Each row below holds a small network's activations on one input, seen along a few directions.
Each table varies a few parts of the input and shows all the possible inputs, shuffled.
Descriptions start from the smaller parts, as in this example, which fits no table here: one of 4 places along a line, together with either a single point or one of 11 places around a ring or (one of 2 separate values, together with one of 8 places around a ring).
Shared parts are said once, and a part with two or three values counts as separate values.
(in the rows, 100 means zero)

Other details of the inputs shift rows strongly along three fixed directions, in all tables alike. That doesn't count.
These rows show it; all are for the same input, with only those details redrawn:
105	75	88	90	75	97	80	92	122	101	118	106	100	99
109	76	89	86	80	89	68	88	119	89	124	116	88	105
83	90	97	89	144	76	121	136	76	81	106	127	108	93
90	91	99	82	144	69	100	127	78	68	116	135	92	101
89	78	87	98	120	78	114	121	86	86	103	130	106	95
89	83	92	92	118	86	112	122	93	93	108	117	110	92

Table:
r1: 98	119	108	114	105	73	85	83	69	74	93	134	64	117
r2: 96	88	82	98	95	91	104	106	100	122	76	86	100	85
r3: 127	67	72	99	25	109	51	52	157	100	128	100	92	113
r4: 111	104	110	98	69	106	84	65	100	81	98	107	69	126
r5: 84	81	90	96	90	98	100	107	104	109	79	94	110	75
r6: 93	94	107	118	37	121	107	69	113	122	78	87	111	94
r7: 76	121	105	132	118	115	161	123	69	118	68	94	118	92
r8: 111	76	75	100	62	112	109	89	132	119	105	83	120	101
r9: 86	117	122	90	137	85	102	101	57	65	89	136	84	106
r10: 109	71	83	92	83	80	70	87	112	82	120	130	84	108
r11: 120	148	131	62	143	118	61	122	120	91	151	55	98	111
r12: 106	147	145	79	56	160	59	76	147	126	132	31	94	99
r13: 117	78	64	111	72	95	104	88	120	114	104	100	105	110
r14: 74	117	111	126	117	86	128	111	59	88	75	126	100	93
r15: 95	138	129	52	132	111	64	131	117	119	141	44	97	89
r16: 88	128	134	40	138	113	92	140	109	115	127	41	111	87
r17: 82	95	79	121	125	97	142	135	92	107	97	107	134	83
r18: 99	68	76	99	62	97	95	87	115	119	73	90	103	85
r19: 118	92	98	96	125	92	85	95	103	66	103	121	92	132
r20: 109	104	99	117	56	120	108	71	107	119	84	85	90	114
r21: 112	101	108	89	73	102	74	61	96	89	93	111	76	116
r22: 92	119	112	108	107	88	121	98	69	99	78	105	89	109
r23: 93	83	77	108	102	102	147	128	100	142	87	83	132	85
r24: 112	99	91	112	134	98	115	112	96	93	90	108	109	122
r25: 88	87	84	108	82	100	87	102	111	117	85	93	105	72
r26: 98	133	123	63	118	128	91	133	131	141	139	34	120	82
r27: 113	86	109	112	47	112	67	42	121	93	103	101	80	110
r28: 93	128	139	36	131	107	55	126	116	93	145	57	92	93
r29: 104	100	100	95	149	81	102	123	78	54	111	131	102	114
r30: 118	104	92	112	129	91	77	98	104	75	109	123	88	127
r31: 99	113	100	113	108	88	93	84	72	90	85	129	79	108
r32: 88	102	110	119	87	121	155	108	92	120	68	93	129	72
r33: 86	85	72	147	113	115	167	138	90	123	72	100	161	78
r34: 114	120	110	107	108	85	88	86	84	80	101	125	66	105
r35: 118	85	85	102	116	85	101	103	92	70	102	123	100	121
r36: 102	85	85	97	81	85	53	92	114	95	118	111	81	97
r37: 91	161	155	61	123	134	71	106	104	107	125	56	97	90
r38: 107	78	85	84	116	65	87	103	89	72	113	136	78	115
r39: 84	113	118	105	135	81	113	104	54	49	90	145	74	118
r40: 108	86	73	126	113	101	145	121	91	114	80	99	132	103
r41: 116	103	97	102	80	90	75	60	87	91	89	122	66	122
r42: 111	84	94	111	97	112	92	92	121	88	98	109	114	115
r43: 94	105	110	125	110	90	96	81	78	78	95	126	82	103
r44: 95	103	110	107	66	107	115	80	94	110	77	91	101	103
r45: 79	99	100	140	102	123	186	111	79	151	51	68	145	79
r46: 111	101	97	113	126	95	74	99	106	68	111	128	93	121
r47: 108	115	109	106	113	92	126	100	76	98	82	110	87	99
r48: 105	89	106	115	58	122	112	63	112	120	83	78	106	101
r49: 119	94	76	102	87	88	69	86	121	93	127	110	85	114
r50: 111	85	88	143	35	121	97	49	123	134	83	85	100	98
r51: 99	94	83	99	119	62	67	101	83	79	93	129	66	97
r52: 114	94	96	130	22	133	96	61	136	134	87	85	106	81
r53: 86	93	98	129	97	113	187	118	75	127	47	98	137	74
r54: 80	130	126	72	121	141	120	151	128	151	127	28	148	63
r55: 93	143	136	37	169	93	78	146	91	99	137	56	88	99
Describe the family of inputs behind these rows. -> one of 5 places around a ring, together with either one of 5 separate values or one of 6 places along a line
The inputs of r28 and r15 match in every part but the place on the ring of 5. If r29 is changed in the same way as r28 into r15, which row does it become? -> r11
Which other rows agree with r36 in the place on the ring of 5? List them by row number. -> r12, r14, r17, r25, r33, r37, r43, r46, r52, r54
Which other rows does r39 become when the choice among 5 separate values takes its other values? List them by row number. -> r6, r9, r27, r32
Which other rows does r40 become when the place on the line of 6 takes its other values? List them by row number. -> r2, r13, r23, r24, r55

Table:
r56: 86	91	98	92	111	83	118	120	75	88	76	119	103	82
r57: 90	44	75	130	48	87	112	70	98	105	65	140	97	85
r58: 92	82	71	132	81	127	157	136	124	164	91	67	163	66
r59: 106	90	85	133	89	95	88	77	96	73	85	143	84	127
r60: 120	78	65	143	108	81	121	82	78	89	62	147	95	122
r61: 111	99	113	79	66	86	18	52	106	70	125	121	54	109
r62: 119	82	76	143	50	91	101	61	105	105	85	114	86	115
r63: 114	102	98	109	72	89	59	68	105	76	114	133	60	133
r64: 107	67	71	124	82	73	127	96	79	75	79	156	98	110
r65: 104	139	140	56	97	105	18	82	115	83	133	81	50	113
r66: 102	128	131	67	164	98	102	133	81	51	114	107	100	110
r67: 76	74	81	101	75	122	137	124	122	166	74	47	156	68
r68: 70	102	89	102	183	63	134	169	53	91	89	127	113	70
r69: 118	161	142	38	160	91	50	105	88	77	143	78	49	121
r70: 88	105	88	113	190	78	138	160	69	75	99	131	123	92
r71: 97	129	130	53	104	124	100	119	117	108	120	53	110	85
r72: 110	122	114	80	65	137	86	88	136	166	93	28	110	82
r73: 81	127	128	97	172	97	125	130	60	62	101	121	117	102
r74: 101	121	147	68	115	139	95	103	130	99	126	60	115	97
r75: 102	87	74	136	89	69	110	77	75	85	77	134	73	108
r76: 93	64	84	115	83	76	113	79	85	77	88	152	82	101
r77: 118	105	113	60	57	142	64	93	165	144	145	20	120	107
r78: 97	114	115	67	179	88	93	138	86	64	124	98	104	121
r79: 120	84	93	113	35	102	61	46	121	93	118	121	86	117
r80: 71	101	90	132	67	140	162	116	105	160	64	64	145	73
r81: 98	83	79	134	88	65	98	80	72	88	66	133	72	99
r82: 150	99	90	97	44	102	38	40	133	106	122	99	57	135
r83: 75	94	91	88	127	108	145	144	93	130	95	65	139	83
r84: 92	120	123	83	53	148	96	84	136	145	116	38	129	77
r85: 90	117	108	131	131	122	157	124	84	116	70	71	137	89
r86: 101	136	118	53	167	78	62	135	98	73	153	96	75	98
r87: 105	53	80	131	49	94	118	68	106	98	88	139	99	105
The inputs of r79 and r61 match in every part but one. If r87 is changed in the same way as r79 into r61, which row does it become? -> r57
Describe the family of inputs behind these rows. -> one of 4 places along a line, together with either one of 2 separate values or one of 6 places along a line
A walk changes only the place on the line of 6. It starts at r69 and steps to r75. List the rest of the walk in order. -> r80, r84, r76, r71
Which other rows does r75 become when the place on the line of 4 takes its other values? List them by row number. -> r62, r81, r85
A walk changes only the place on the line of 6. It starts at r60 and steps to r85. List the rest of the walk in order. -> r59, r73, r74, r66

Table:
r88: 73	105	101	108	149	121	161	161	89	121	84	81	163	73
r89: 83	102	102	117	77	115	126	96	94	139	78	78	113	84
r90: 103	32	54	136	50	74	88	73	106	99	75	149	99	99
r91: 106	104	105	68	68	120	53	89	144	132	137	50	97	94
r92: 142	120	105	66	156	68	41	100	102	49	146	116	52	145
r93: 122	124	106	66	148	59	28	103	97	52	145	118	46	120
r94: 109	98	91	70	76	103	75	102	126	135	109	59	95	82
r95: 90	95	107	104	119	70	85	85	64	60	85	147	67	110
r96: 115	76	87	135	82	91	125	68	84	65	82	152	96	128
r97: 111	122	117	78	43	124	73	74	138	153	96	37	91	85
r98: 109	97	77	149	49	132	132	83	119	157	64	75	130	85
r99: 81	73	92	86	71	110	129	114	111	124	93	87	130	69
r100: 58	128	135	77	175	83	146	150	37	81	71	108	103	82
r101: 96	104	97	105	143	112	153	146	97	122	100	74	143	104
r102: 92	111	117	83	125	120	116	132	110	98	125	87	132	87
r103: 102	115	116	75	168	102	110	136	96	74	117	92	116	117
r104: 95	142	132	85	111	112	81	101	101	102	119	69	87	103
r105: 78	137	115	114	159	100	152	143	61	114	74	84	115	79
r106: 111	118	133	84	31	146	59	55	158	116	127	55	96	96
r107: 93	38	51	118	70	59	99	87	85	84	69	159	90	97
r108: 104	127	130	60	83	102	53	81	102	102	121	73	60	106
r109: 95	38	60	128	70	65	108	82	89	78	86	168	96	96
r110: 113	94	99	59	36	124	44	79	153	141	134	42	90	92
r111: 88	67	83	116	84	54	111	73	54	52	70	184	63	106
r112: 139	140	125	77	148	78	48	81	87	47	129	115	39	150
r113: 96	38	54	146	55	85	123	87	102	93	81	152	116	91
r114: 72	130	131	107	150	118	164	139	65	93	88	103	134	83
r115: 126	110	98	78	89	98	30	82	134	86	150	97	73	125
r116: 103	85	68	149	103	60	103	77	60	61	77	181	68	128
r117: 102	113	124	72	160	104	121	136	96	69	129	99	117	113
r118: 98	99	89	92	136	69	95	122	83	100	102	108	92	91
r119: 107	109	82	103	142	81	98	123	92	91	107	116	97	103
r120: 87	125	128	96	96	133	103	101	112	115	95	61	115	87
r121: 109	88	78	143	49	140	147	78	120	148	70	71	134	109
r122: 72	131	124	110	158	117	154	140	66	98	76	96	132	87
r123: 78	100	120	106	79	123	136	98	96	122	84	85	124	75
r124: 119	105	101	77	85	92	28	83	131	86	148	92	67	117
r125: 114	133	136	80	120	127	90	93	108	86	113	69	103	123
r126: 91	63	69	131	49	127	123	100	134	142	78	77	149	74
r127: 115	65	59	147	37	80	88	46	98	115	63	134	71	103
The inputs of r115 and r116 match in every part but one. If r107 is changed in the same way as r115 into r116, which row does it become? -> r100
The inputs of r110 and r108 match in every part but one. If r90 is changed in the same way as r110 into r108, which row does it become? -> r95
Describe the family of inputs behind these rows. -> one of 2 separate values, together with one of 4 places along a line, together with one of 5 places along a line
